A small network was shown many inputs. Here are its activations along a few directions, one row for each input.
Each table varies a few parts of the input and shows all the possible inputs, shuffled.
Descriptions start from the smaller parts, as in this example, which fits no table here: values(2) and (point or line(11) or (line(6) and ring(8))).
Shared parts are said once, and a part with two or three values counts as separate values.

Other details of the inputs vary at random and push rows far along two fixed directions, the same in every table; ignore that.

A family of inputs:
R1: [ 20   0 -12   3  -8 -15  -1   2  -8   8   0]
R2: [ 15   9 -17  -3  -1 -17   4  11 -13   4   0]
R3: [  7   5   0 -20  32  44 -20  15 -53   1 -20]
R4: [ 20   9  -3  -4   9 -20  10   3 -21  -4  11]
R5: [ 15  -3 -13  -6 -17 -11  -5  -7  -2  13 -10]
R6: [ 15  -4 -18  -1 -18 -11  -6   0  -1  18  -3]
R7: [  2  -2  -7 -12  17  47 -35  13 -42  15 -29]
R8: [  8   1   1 -15  29  46 -25  13 -50   6 -20]
R9: [ 24  11 -30  11 -30 -81  31   3  22   6  29]
R10: [-87   5  37  37   6  14  29  22 101 -31  31]
R11: [-106   -2   50   17   17   81  -10   16   82  -26   -9]
R12: [ -2  -6  -9 -25   7  39 -31   0 -29  15 -40]
R13: [  8  -4  -3 -11  12  45 -27   2 -36  12 -26]
R14: [ 11  -3   5 -13  18  44 -24  -3 -41   8 -20]
R15: [ 37   0 -13  15 -27 -77  34 -12  18  -2  37]
R16: [-90   3  63  27  42  60  14  17  60 -43  21]
R17: [  5  -6   5 -18  14  48 -29  -5 -46   7 -33]
R18: [-74   2  61  40  16   8  39   1  85 -49  46]
R19: [ 11   0   8 -12  33  38 -17   5 -55  -5  -9]
R20: [ 24  -1 -24   1 -37 -68  22 -19  28   9  10]
R21: [ 12   9 -22  -6  -5 -16   1  15  -8  10  -2]
R22: [ 12   0 -24  -1 -10 -16  -4  14  -5  15   1]
R23: [ 14  -6  13 -12  24  43 -19  -9 -51  -2 -13]
R24: [ 34  -1 -10   9 -35 -77  32 -25  22   1  28]
R25: [-94  -4  73  15  37  67  13  -7  59 -50   7]
R26: [  2  -1 -15 -15   6  42 -38  18 -27  19 -30]
R27: [ 10   7 -24  -7  -8 -18   0  17  -7  12  -2]
R28: [ 29  -1 -21   6 -37 -79  30 -24  29   3  17]
R29: [ 11  -7  13 -18  20  40 -22 -11 -46   1 -22]
R30: [ 20  -5   3 -10  -1 -19   6 -23 -15  -3  -2]
R31: [  3  -4  -7 -11  10  44 -30   2 -36  17 -26]
R32: [ 35   3 -12  13 -25 -70  28 -10  16   2  32]
R33: [ 12   2 -21   2  -5 -17  -2   9  -9  11   3]
R34: [-102   -1   46   22   18   81   -9   19   80  -23   -2]
R35: [  5  -1  -8 -13  12  42 -31  14 -33  16 -27]
R36: [ 17   2 -12   3  -2 -17   3   5 -15   3   6]
R37: [  4   0  -8 -13  24  47 -28  17 -45  10 -26]
R38: [ 27  11 -21  10 -23 -73  32   0  12  -2  29]
R39: [ 23  11 -38   7 -38 -79  23   9  32  11  24]
R40: [ 21   0  -8   0   4 -16   7   3 -17   0  11]
R41: [ 11  -3 -15  -9 -13 -18  -3 -14  -4  10 -12]
R42: [-72  -2  52  39   3   7  39  -4  95 -40  42]
R43: [ 31  12 -18   9 -23 -81  37  -3  17  -2  35]
R44: [  2  -5   3 -23  17  45 -28  -9 -44   5 -38]
R45: [  0  -7  -6 -21   7  49 -36   5 -35  18 -38]
R46: [ 22  -6   0  -5  -7 -14   5 -16 -13   1   1]
R47: [ 29   0 -24  12 -38 -64  22 -11  27  13  21]
R48: [  2  -3 -10 -13  10  41 -33  17 -33  18 -28]
R49: [  6  -5   0 -16  10  42 -27  -3 -36  10 -33]
R50: [ 20  -2  -7   2 -10 -11   0  -9 -12   6   2]
R51: [ 23  -5   7  -4  -2 -16   7 -21 -21  -7   7]
R52: [ 21   8  -1  -4  11 -19  12   0 -27 -10  14]
R53: [ 23   0 -32   1 -47 -78  19 -17  39  12  12]
R54: [ -2   1 -19 -17  14  48 -39  25 -34  19 -31]
R55: [-72  -1  58  40   7   4  39  -7  94 -42  44]
R56: [  8  -2   1  -9  18  40 -26   8 -43   7 -22]
R57: [ 25  -1   2   1   3 -17   3  -6 -19  -1  10]
R58: [-83  -3  57  26  10  15  35  -9  93 -44  25]
R59: [ 31  -1 -12   3 -32 -80  33 -28  23  -1  23]
R60: [ 14  -3 -13  -3 -16 -15  -4 -10  -5  12  -7]
Description of these inputs: line(6) and line(10).
Changing only the line(6) part turns R24 into R32. The same change can be made to R60. Which row results?
Answer: R7
Changing only the line(6) part turns R20 into R47. The same change can be made to R53. Which row results?
Answer: R34
Which other rows does R3 become when the line(10) part takes its other values? List them by row number.
Answer: R2, R4, R9, R21, R27, R38, R39, R43, R52
Which other rows does R36 become when the line(10) part takes its other values? List them by row number.
Answer: R8, R10, R16, R19, R22, R33, R37, R40, R54

A family of inputs:
R61: [-54 -17  40  30 -30 -18  28 -30  97 -16  25]
R62: [ -1  -3   6 -11  19  20 -18   7 -34  -5  -5]
R63: [  5   8 -17  -6  -6 -31  21 -12  -1   0   1]
R64: [  9   7 -13  11 -18 -29   9   1   4   8  -6]
R65: [ 20  -2  -2  13  -1 -24  24 -11 -10  -5  15]
R66: [ -2   0   5 -15  22  15 -19   8 -26  -1 -17]
R67: [-76   1  30   9  20  15  18   8  68 -31  18]
R68: [  4  -6 -28  -3 -16 -29   1   6  13  10   2]
R69: [-81   9  53  12  38  67   3  11  32 -32 -15]
R70: [  0   0 -14 -21   2  32 -19  12  -9  12 -22]
R71: [  1   6  -3 -29  16  26 -11   3 -17   2 -16]
R72: [ -3  -3  -4  -3   7  27 -29  13 -25   8 -10]
R73: [  7 -12   6  -5  27  26 -13   5 -32  -1  -1]
R74: [ 17   0 -13  22 -12 -19  12  -6   0  10  13]
R75: [ 20   9   1  -9  -7 -31  11  -1   5  -2   6]
R76: [ 12   7  -2   6  -9 -30  19  -9 -12  -8  11]
R77: [ 19   6  -9   0 -19 -25   2   6  14   9   1]
R78: [ -3   5  -3   3   3  30 -17   5 -30   7 -17]
R79: [  6   5   2  -8   1  34 -24  11 -20   9 -10]
R80: [ 20 -15   6  -5 -18 -26   5 -44   7  -7  -2]
R81: [  4  -9  -5   4  17  33 -25  10 -23  13  -4]
R82: [ 29  -3   2   2  -3 -21  17  -4   0  -3  23]
R83: [ 13  -2   1  -1  10  39 -20   8 -18  14  -4]
R84: [ 10  -2 -15   5 -14 -33  -3   8   9   8   1]
R85: [ 21   6   3  -5 -10 -26  11  -3  -2  -7  18]
R86: [  4   2 -27   2 -20 -25  14  -2   8   9  -5]
What is each input in this table made of?
Answer: values(2) and (point or (values(3) and line(4)))
Changing only the values(2) part turns R63 into R86. The same change can be made to R75. Which row results?
Answer: R77
Which other rows does R86 become when the values(3) part takes its other values? List them by row number.
Answer: R68, R70
Which other rows does R69 become when the values(2) part takes its other values? List them by row number.
Answer: R64
Which other rows does R62 become when the values(2) part takes its other values? List them by row number.
Answer: R72
